arr =
-3	11	27	6	3	-2	-11	3	-31	3	-15	-23	27	5	-5
-21	-2	2	-17	-16	21	-1	-3	1	-2	-21	13	17	-31	-14
4	16	16	-13	-17	6	-13	-10	27	2	2	7	-3	-1	29
15	-11	8	28	1	8	-4	0	21	1	37	17	7	-36	8
8	-58	1	-17	15	-34	-13	-22	-2	44	-14	-52	4	3	-82
-31	19	44	7	-19	-21	8	-21	-3	-5	-15	-1	23	-26	3
13	21	4	-21	5	-21	12	3	17	18	10	-28	18	-12	5
9	-6	-4	-2	-19	15	-15	12	31	9	-17	12	-15	2	14
-18	31	-12	-20	25	7	6	-6	20	21	13	-13	-8	-3	1
25	-58	67	18	-37	-18	-3	3	-18	-62	39	-64	-53	31	-21
11	4	10	-22	-1	18	18	-7	8	-5	-12	5	6	27	-26
-44	-17	15	-44	-8	-13	-10	10	-33	8	-14	-2	-1	1	-23
-12	25	21	17	6	-32	-22	17	-20	15	-1	-11	-43	-21	34
-2	38	-44	15	-34	-8	21	-31	47	48	58	9	-7	27	-62
arr[0][0]	-3
arr[3][12]	7
arr[-12][-8]	-10
arr[-8][1]	21
arr[:, -12]	[6, -17, -13, 28, -17, 7, -21, -2, -20, 18, -22, -44, 17, 15]
arr[-14][-13]	27
arr[-10][-14]	-58
arr[-14][-11]	3
arr[13][-15]	-2
arr[2][11]	7
arr[:, 8]	[-31, 1, 27, 21, -2, -3, 17, 31, 20, -18, 8, -33, -20, 47]
arr[8][0]	-18
arr[8][8]	20
arr[6]	[13, 21, 4, -21, 5, -21, 12, 3, 17, 18, 10, -28, 18, -12, 5]
arr[-9][10]	-15
arr[-13][-4]	13
arr[9][6]	-3
arr[:, -2]	[5, -31, -1, -36, 3, -26, -12, 2, -3, 31, 27, 1, -21, 27]
arr[9][5]	-18
arr[1][-14]	-2
arr[-2][-5]	-1
arr[0][8]	-31
arr[:, -4]	[-23, 13, 7, 17, -52, -1, -28, 12, -13, -64, 5, -2, -11, 9]
arr[-5][3]	18
arr[:, -14]	[11, -2, 16, -11, -58, 19, 21, -6, 31, -58, 4, -17, 25, 38]
arr[-11][5]	8
arr[3][-11]	1
arr[:, -3]	[27, 17, -3, 7, 4, 23, 18, -15, -8, -53, 6, -1, -43, -7]
arr[5][-11]	-19
arr[-8][-10]	-21
arr[0]	[-3, 11, 27, 6, 3, -2, -11, 3, -31, 3, -15, -23, 27, 5, -5]
arr[3][-2]	-36
arr[-4][5]	18
arr[0][-8]	3
arr[7][11]	12

M = (62, 65, 52, 67, 93, 0, 61, 51, 66, 68, 66, 66, 0, 95, 0)
M[-15] = 62
M[11] = 66
M[13] = 95
M[-13] = 52
M[-3] = 0
M[7] = 51
M[-7] = 66

B = [[9, 51, 22, -53, -47, -1, 20, -6, 19], [8, 52, 19, -53, -45, -3, 20, -6, 21], [27, -14, 84, -42, -50, 42, 19, -19, -21], [18, -48, 91, -20, -32, 42, 14, -21, -26], [-3, -61, 92, 10, 9, 32, 8, -21, -24], [-9, 39, -56, 33, 31, -32, -3, 22, 9], [-11, 57, -29, -28, -9, -31, 10, 5, 32], [20, -44, 91, -23, -35, 42, 15, -20, -26]]
B[-8, 0] = 9
B[-8, -8] = 51
B[6, 2] = -29
B[2, 1] = -14
B[7] = [20, -44, 91, -23, -35, 42, 15, -20, -26]
B[1, -1] = 21
B[-7, 5] = -3
B[:, 1] = [51, 52, -14, -48, -61, 39, 57, -44]
B[-1, -7] = 91
B[4, 2] = 92
B[-7, -6] = -53
B[5, 8] = 9
B[-3] = [-9, 39, -56, 33, 31, -32, -3, 22, 9]
B[-1, -4] = 42
B[:, -5] = [-47, -45, -50, -32, 9, 31, -9, -35]
B[-6, -9] = 27
B[-5, -3] = 14
B[-6, -2] = -19
B[2] = [27, -14, 84, -42, -50, 42, 19, -19, -21]
B[-3, 3] = 33
B[6, -6] = -28
B[5, -3] = -3
B[-2, 7] = 5
B[-7, 0] = 8
B[-5, -1] = -26
B[-8, 5] = -1
B[-3, 1] = 39
B[5, 2] = -56
B[:, 0] = [9, 8, 27, 18, -3, -9, -11, 20]
B[-5, -7] = 91
B[0, -7] = 22
